A small network was shown many inputs. Here are its activations along a few directions, one row for each input.
In each table, some parts of the input vary, and every possible input appears once, in random order.
A made-up example of a description, with smaller parts first: one of 2 separate values, together with either a single point or one of 11 places along a line or (one of 4 places along a line, together with one of 8 places around a ring).
Shared parts are said once, and a part with two or three values counts as separate values.
(in the rows, 128 means zero)

Other details of the inputs shift rows strongly along three fixed directions, in all tables alike. That doesn't count.
To show where, the next rows are all for the same input, with only those details redrawn:
[103 157 109 182  58 156 124 102 108 155 113  24 121]
[173 147 109 166 132  99 181 154 110  43 163 135 164]
[138 127 152  95 157 129 152 145 119 131 126 156 121]
[130 122 163  98 148 141 158 153 129 163 127 140 107]
[147 129 150 145 130 133 192 172 138 143 156 119 115]
[ 97 154 104 103 101 141  59  57  73 114  64  86 143]
[152 155  99 172 108 110 154 126 102  57 142 102 162]
[151 152 105 163 113 113 153 129 105  67 141 108 157]

Table:
row 1: [122 126 120 180  85 138 125 131 160 171 125  84 103]
row 2: [111 137  91 128  84 136  48  40  98  88  77  89 155]
row 3: [135 107 152  95 144 143 140 145 140 130 134 167 137]
row 4: [122 141 125  99 133 124  78  77  91 112  88 120 138]
row 5: [116 136 117 150 103 135 148 148 148 156 146 106  90]
row 6: [ 91 133 129 164 124 141 151 181 138 156 136  84 155]
row 7: [114 104 169  95 148 141 133 141 144 185 152 150 103]
row 8: [145 117 134  68 166 113 102 112 120  69 117 197 167]
row 9: [ 92 106 152 108 146 154 131 186 158 161 129 146 149]
row 10: [145 147 115 168 120 116 159 136 112  83 146 108 165]
row 11: [130 137  89  94 152  99  71  82  98  63 104 177 141]
row 12: [145 121 148  88 187 111 112 110 112 114 115 178 148]
row 13: [146 131 108 169 113 106 148 122 125  78 171 123 141]
row 14: [119 103 153  97 137 146 101 106 139 157 109 143 128]
row 15: [ 64 111 147 109 137 152 120 168 143 183 133 125 132]
row 16: [123 120 135 168 109 136 142 130 141 157 165  97 119]
row 17: [174 121 115 145 139 105 154 145 131  45 164 168 179]
row 18: [111 109 160  86 138 149 146 148 136 171 146 151  92]
row 19: [132 122 128 115 134 136 143 165 161 148 122 157 103]
row 20: [134 129 147  75 177 113 117 119 111 109 111 171 149]
row 21: [108 115 150 113  94 164  99 103 139 183 106  93 101]
row 22: [139 118 139 149 116 131 174 162 143 139 181 125 108]
row 23: [142 103 159  81 150 143 136 145 144 141 131 173 114]
row 24: [123 119 149 106 133 133 147 144 138 145 155 143 104]
row 25: [119 116 126 101 132 139  68  71 117 120  94 137 150]
row 26: [117 142 113 131 126 126 128 142 128 155 100 111 106]
row 27: [135 127 125 155  97 146 159 163 167 160 139 106  95]
row 28: [118 131 119 150 105 134 142 131 123 120 159 109 138]
row 29: [142 119 129 139 140 126 156 180 169 144 136 163 109]
row 30: [139 124 150  81 179 112 113 114 110 113 113 174 148]
row 31: [ 98 141 104  99  84 150  45  52 100 111  71  89 142]
row 32: [120 165  84 182  70 132 112  88  88  86 111  49 154]
row 33: [134 115 168  79 167 134 142 144 125 163 119 161 107]
row 34: [182 119 120 145 142 107 148 135 135  55 159 167 156]
row 35: [128 130 126 166  93 131 149 131 135 136 167  93 115]
row 36: [ 98 117 135 121 119 147  94 120 160 202  89 118  91]
row 37: [127 121 128  93 151 122  92  91 111 107 126 163 126]
row 38: [127 119 133 159 140 112 163 172 168 164 161 144  94]
row 39: [184 135 119 168 149  93 173 144 122  63 165 145 155]
row 40: [156 148  89 188 122  88 134 126 120  81 131 107 147]
row 41: [150 113 142 150 123 135 167 170 171 159 149 138  96]
row 42: [117 115 145 104 107 162 123 127 136 162 117 120 110]
row 43: [114 134 147 114 120 141 128 121 122 166 111 100 109]
row 44: [161 158  84 177 118  99 158 144 120  70 137 109 142]
row 45: [142 114 164  91 171 122 144 136 131 150 124 162 113]
row 46: [133 134 134 181 111 128 155 131 132 150 145  79 134]
row 47: [116 122 118  96 154 106  83 103 123 126 109 170 114]
row 48: [ 92 130 121 148  64 163  73  72 125 170  96  52 132]
row 49: [120 126 137  94 150 128 108 115 124 171  86 138  98]
row 50: [114 141  91 101 140 112  90 112 113  94 107 163 126]
row 51: [129 146  79 174 115 101 129 138 130  87 143 130 135]
row 52: [116 117 125  99 146 119  89  88 110 111 123 153 144]
row 53: [144 133 120 152 152 107 167 178 148 138 133 143 115]
row 54: [147 142 118 165 124 115 150 133 115 100 145 109 158]
row 55: [102 134 126 135 129 128 102 120 137 196  86  96  98]
row 56: [127 117 138  57 181 109 102 112 110  86 130 201 149]
row 57: [ 96 122 139 154  88 156 132 128 135 190 149  78 107]
Q: Changing only one part turns row 43 into row 31. The same change can be made to row 32. Which row results?
A: row 42
Q: Changing only one part turns row 33 into row 22. The same change can be made to row 54. Which row results?
A: row 57
Q: What is each input in this table made of?
A: one of 3 separate values, together with either a single point or one of 6 places around a ring or (one of 2 separate values, together with one of 6 places along a line)
Q: A walk changes only the place on the line of 6. It starts at row 25 and steps to row 14. List the rest of the walk in order.
A: row 48, row 17, row 8, row 3
Q: A walk changes only the place on the ring of 6. It starts at row 53 and steps to row 55. List the rest of the walk in order.
A: row 40, row 49, row 44, row 26
Q: Which other rows does row 52 become when the choice among 3 separate values takes its other values? List them by row number.
A: row 14, row 46
Q: Which other rows does row 13 become when the choice among 2 separate values takes its other values? List them by row number.
A: row 52

Table:
row 58: [135 127 131  67 172 114 113 119 100  80 118 187 147]
row 59: [139 120 137 188 106 131 182 167 156 145 185 101 124]
row 60: [154 139 103 109 137 106 104  94  96  38 120 159 167]
row 61: [ 86 169  71 186  51 138  59  47  81 113  84  13 159]
row 62: [176 136 116 199 117 103 186 156 139  77 177 114 153]
row 63: [ 93 109 175  75 148 156 103 115 132 224  94 129  87]
row 64: [ 87 107 165  66 149 154  95 119 132 198 105 144 104]
row 65: [ 94 168  72 182  44 146  61  50  85 108  74  15 160]
row 66: [134 107 159 151 118 144 170 162 165 174 165 118 106]
row 67: [131 111 161 141 133 141 187 189 160 166 172 131 114]
row 68: [118 127 143 143 100 152 130 124 136 177 114  83 112]
row 69: [140 121 136  75 160 118 103 100 109  98 115 177 133]
row 70: [181 146 103 195 132  89 199 174 126  33 184 131 178]
row 71: [ 88 120 136  76 141 143  87 123 146 219  74 146  57]
row 72: [ 97 125 138 143  85 166 120 124 140 185 119  73 114]
row 73: [142 142  66 130 151  82  89 115 124  44 106 181 152]
row 74: [134 124 137  71 158 127 112 117 111 103 112 174 136]
row 75: [142 132 104  92 183  91 100 133 129  97  91 201 122]
row 76: [133 124 137  71 174 112 116 119 106  96 126 186 139]
row 77: [144 127 137 183 105 128 189 163 146 145 184  97 112]
row 78: [142 106 163 145 123 145 182 178 169 167 168 129 110]
Q: What is each input in this table made of?
A: one of 3 separate values, together with either a single point or one of 6 places around a ring
Q: Changing only the choice among 3 separate values turns row 70 into row 67. The same change can be made to row 62. Which row results?
A: row 66
Q: Which other rows does row 77 become when the choice among 3 separate values takes its other values? List them by row number.
A: row 59, row 63

Table:
row 79: [ 98 119 163  54 142 160  79  72 104 175  77 119 109]
row 80: [156 145 119 207  86 124 188 145 126 115 171  61 135]
row 81: [119 129 168 132 123 153 167 155 124 189 134  91 113]
row 82: [120  93 187  61 178 142 142 162 162 225 114 182  59]
row 83: [120 131 107  84 166 113  79 113 115  99  92 181 140]
row 84: [ 91 153 103  91  93 144  23  11  50  91  53  81 176]
row 85: [163 131  97 164 137  94 150 149 141  59 154 158 149]
row 86: [135 121 138 135 141 124 162 163 149 160 138 143  96]
row 87: [126 135  99 169  70 144  99  74 110  79 145  84 169]
row 88: [129 127 165 133 132 140 172 156 129 178 137 106 106]
row 89: [126  93 162 102 153 134 143 154 144 118 176 176 156]
row 90: [122 138 124 201  66 142 158 140 155 188 149  49  89]
row 91: [170 139  99 161 143  91 155 147 132  57 152 151 145]
row 92: [156 116 111 139 127 110 140 137 134  26 184 171 180]
row 93: [ 95 105 165  84 144 159 113 148 163 232 106 142  67]
row 94: [104 146  94 108 128 122  61  79  96 116  71 122 131]
row 95: [ 76 151  89 161  70 149  80  96 130 172  82  48 117]
row 96: [132 135 118 101 162 105 124 138 124 114 112 170 127]
row 97: [133 141  93 224  75 123 165 158 153 124 159  72 124]
row 98: [152 114 141 120 154 114 154 160 161 124 151 176 118]
row 99: [165 125 146  61 198 100 135 130  87  48 129 207 181]
Q: What is each input in this table made of?
A: either one of 3 separate values or one of 6 places around a ring or (one of 2 separate values, together with one of 6 places along a line)
Q: A walk changes only the place on the ring of 6. It starts at row 88 and steps to row 80. List the rest of the walk in order.
A: row 79, row 84, row 99, row 81
